Each row below holds a small network's activations on one input, seen along a few directions.
In each table, some parts of the input vary, and every possible input appears once, in random order.
Descriptions start from the smaller parts, as in this example, which fits no table here: one of 6 places along a line, together with either a single point or one of 9 places along a line or (one of 2 separate values, together with one of 8 places around a ring).
Shared parts are said once, and a part with two or three values counts as separate values.

Other details of the inputs shift rows strongly along two fixed directions, in all tables alike. That doesn't count.

Table:
r1: [-16  -9  -3   0   0 -15 -31  11   8  25   8]
r2: [-22   1   8   0   8  -4  -3  16  12  12  -2]
r3: [-20  34  -3   2   6  12  -3  24   1  -1 -12]
r4: [-15  40  -6   0   9  15 -15  27   7  12  -8]
r5: [ 35 -15 -19   2 -15  -9  -3 -29 -15 -18   7]
r6: [ 11 -14   9  -8   2   1  24 -11   7 -13  13]
r7: [ 24 -14 -16   4 -11 -10 -15 -16 -16  -7   0]
r8: [  3  21   6  -1   9  16  18   9  -5 -13 -12]
r9: [  5 -13  27  -3  -1  18  47 -21   3  -2   2]
r10: [ 30 -51  -4  -2 -15 -22   8 -37  -7 -16  15]
r11: [-17 -28 -20  12 -17 -37 -42  -8   3  21   5]
r12: [ -5   5  20 -12  14  11  21  13  13  -3   8]
r13: [-12  20   1   9  -4  18  -6   2  -8  23 -14]
r14: [ 18   7   4  -3   2  13  35  -9 -10 -32  -7]
r15: [-6 33  1 -3 11 16 -9 27  1  7 -6]
r16: [ 23   5  10  -3   7  15  31  -7 -12 -28  -7]
r17: [-14 -31 -24  11 -23 -39 -44 -14   2  16   7]
r18: [ 25   3   1  -5   4  10  14  -7 -12 -17   0]
r19: [-26   9  16  -2  17   5   1  26  15  13  -3]
r20: [-19  -4  -8   2  -4 -15 -28   6  15  22   7]
Description of these inputs: one of 2 separate values, together with either a single point or one of 9 places along a line.
The inputs of r10 and r7 match in every part but the choice among 2 separate values. If r1 is changed in the same way as r10 into r7, which row does it become? -> r18
Change only the choice among 2 separate values in r15. List by row number the other rows that result. -> r12

Table:
r21: [ -7  18  29  -7  12  27  36  17   2 -13  -5]
r22: [ 28  14  16 -12  27  18  43   3   1 -42  -2]
r23: [  0  -4 -15  -7  -9 -16 -28   7   1  12  15]
r24: [  0  32  18  -5  20  28  38   7   5  -5 -11]
r25: [  8 -18  -1  -1   6  -9  -2   2  -2   5   2]
r26: [ -7  30  16  -4  14  25  40  11   3 -10 -12]
r27: [ 36 -48  -1  -3 -19 -17  21 -49 -17 -32  11]
r28: [-15  14   0   5  -3   7  -7   6   4  12  -1]
r29: [-22   7   6  -1  11   2 -14  27   6  18  -2]
r30: [-18   9  13  -2  14   0 -18  26  13  21   1]
r31: [ 12  31  11 -17  16  36  33  11   2  -8   7]
r32: [  3 -10  -9   6 -11 -11   3 -16  -8  -9  -1]
r33: [ 16 -20  -3   0  -4 -15  18 -24  -3 -19   4]
r34: [ 41 -50  -6  -3 -16 -17  27 -44 -23 -33   5]
r35: [-22  13   0   1  11  -2 -12  22  19  17  -2]
r36: [ 24  -1   9 -20   1  14  44 -11  -4 -34  15]
r37: [-17  -2 -13  11 -12 -12 -22  -2   3  13   0]
r38: [ 14 -22  -2  -1  -6 -10  18 -23   6 -16   8]
r39: [-12  21  21  -6  11  27  36  11   7 -13  -2]
r40: [ 12 -31 -15   7 -13 -25 -15 -23   6   1  10]
r41: [ -9 -13  -2   3  -4 -18 -30   4   2  16   4]
r42: [  0  30  17  -7  16  31  38   9   9  -4 -10]
r43: [-13  18  22 -11  15  23  37  11  11 -15  -1]
r44: [ 47 -43  -6   2 -19 -10  25 -48 -29 -27   1]
r45: [ -5 -22 -18  13 -18 -20 -35  -6 -14  16   0]
r46: [ -9 -15 -24  13 -21 -24 -31 -11  -5  13  -1]
r47: [ -2  11   0   2   9  11  -9  11  -5  21 -11]
r48: [ 15 -21 -14   8 -20 -13  -1 -32  -6  -4   4]
r49: [ 21 -21  -2   1   0 -15  18 -23   0 -17   5]
r50: [-27  13   5  -1   8   1 -13  20  17  17   3]
r51: [-14  26  -7   1  10   2 -20  27   2  -6 -10]
r52: [ -1 -30 -19   6  -9 -27 -35  -2  -7  17   0]
r53: [ -1   1  -3   7  -5  -4 -31  -2  -4  27  -3]
r54: [-19  26   1   5   7  12 -12  16  13  25  -6]
r55: [  6  -2   2   2  -3   3 -10 -11  -2  11  -1]
r56: [-13   3   4   1   8  -3  -8  10  16  10   8]
r57: [  0  -2  -8   8  -3  -2 -29  -1  -8  27  -5]
r58: [-10  18  -2 -10  10   2 -15  28  11  16  13]
r59: [ -8 -13  -1   5  -1 -16 -30   2   9  17   6]
r60: [ 24 -15  -9 -10 -17   0  13 -18 -12 -22  16]
r61: [ 11   5  25  -9  14  27  56   5 -10 -27  -7]
r62: [-7 24 26 -8 12 32 34 12  5 -8 -7]
r63: [ -1   7 -19  10  -8 -11 -32   7 -11  -6  -6]
r64: [-24  25  -3   4   1   8 -10  19   8  19 -11]
r65: [-16  -6  -5   8 -12 -10 -29   0  -2  14   0]
r66: [ 16   4 -27  13  -8 -14 -44  -7 -10   7  -6]
r67: [-14  29  -6  -5   0  15 -13  27   1  17   4]
r68: [ 14  -6  13 -11   5   8  46 -11   8 -27   1]
r69: [ 13 -17  -4   1  -8 -13  20 -23  -7 -22   0]
r70: [  5  -1 -20   5  -1 -21 -36   4  -4  -5  -4]
r71: [ -4 -17  -6   5   1 -16 -28   6   1  19   4]
r72: [-29  13   8  -2   5   4 -16  21   9  14  -4]
r73: [-29  16   0   1   4   2 -10  19  15  14  -4]
r74: [ 12 -30 -16   3 -20 -22  -2 -30  -5 -12   3]
r75: [-15   1   8  -2   4  -2 -11  11  10   8   4]
r76: [-21  19   4   3   5  12 -14  25  -2  23 -10]
r77: [  9   2  27 -12  16  23  54   0  -6 -30  -2]
r78: [ 15 -26 -10   9 -21 -18 -21 -25 -15   6   2]
r79: [ 22 -12  -1   2  -6   4  13 -32  -4  -7   7]
r80: [-10  34  -7   6   7  11 -20  27  -1   0 -14]
Describe the family of inputs behind these rows. -> one of 6 places along a line, together with either one of 2 separate values or one of 8 places along a line
The inputs of r62 and r55 match in every part but the place on the line of 6. If r76 is changed in the same way as r62 into r55, which row does it become? -> r57
The inputs of r47 and r61 match in every part but the place on the line of 6. If r31 is changed in the same way as r47 into r61, which row does it become? -> r60
Start at r22 and move only the place on the line of 6, one step at a time. The first step leads to r70. Which rows follow, in order? -> r51, r63, r80, r66
Change only the place on the line of 6 in r38. List by row number the other rows that result. -> r37, r40, r48, r54, r73
Change only the choice among 2 separate values in r58. List by row number the other rows that result. -> r22
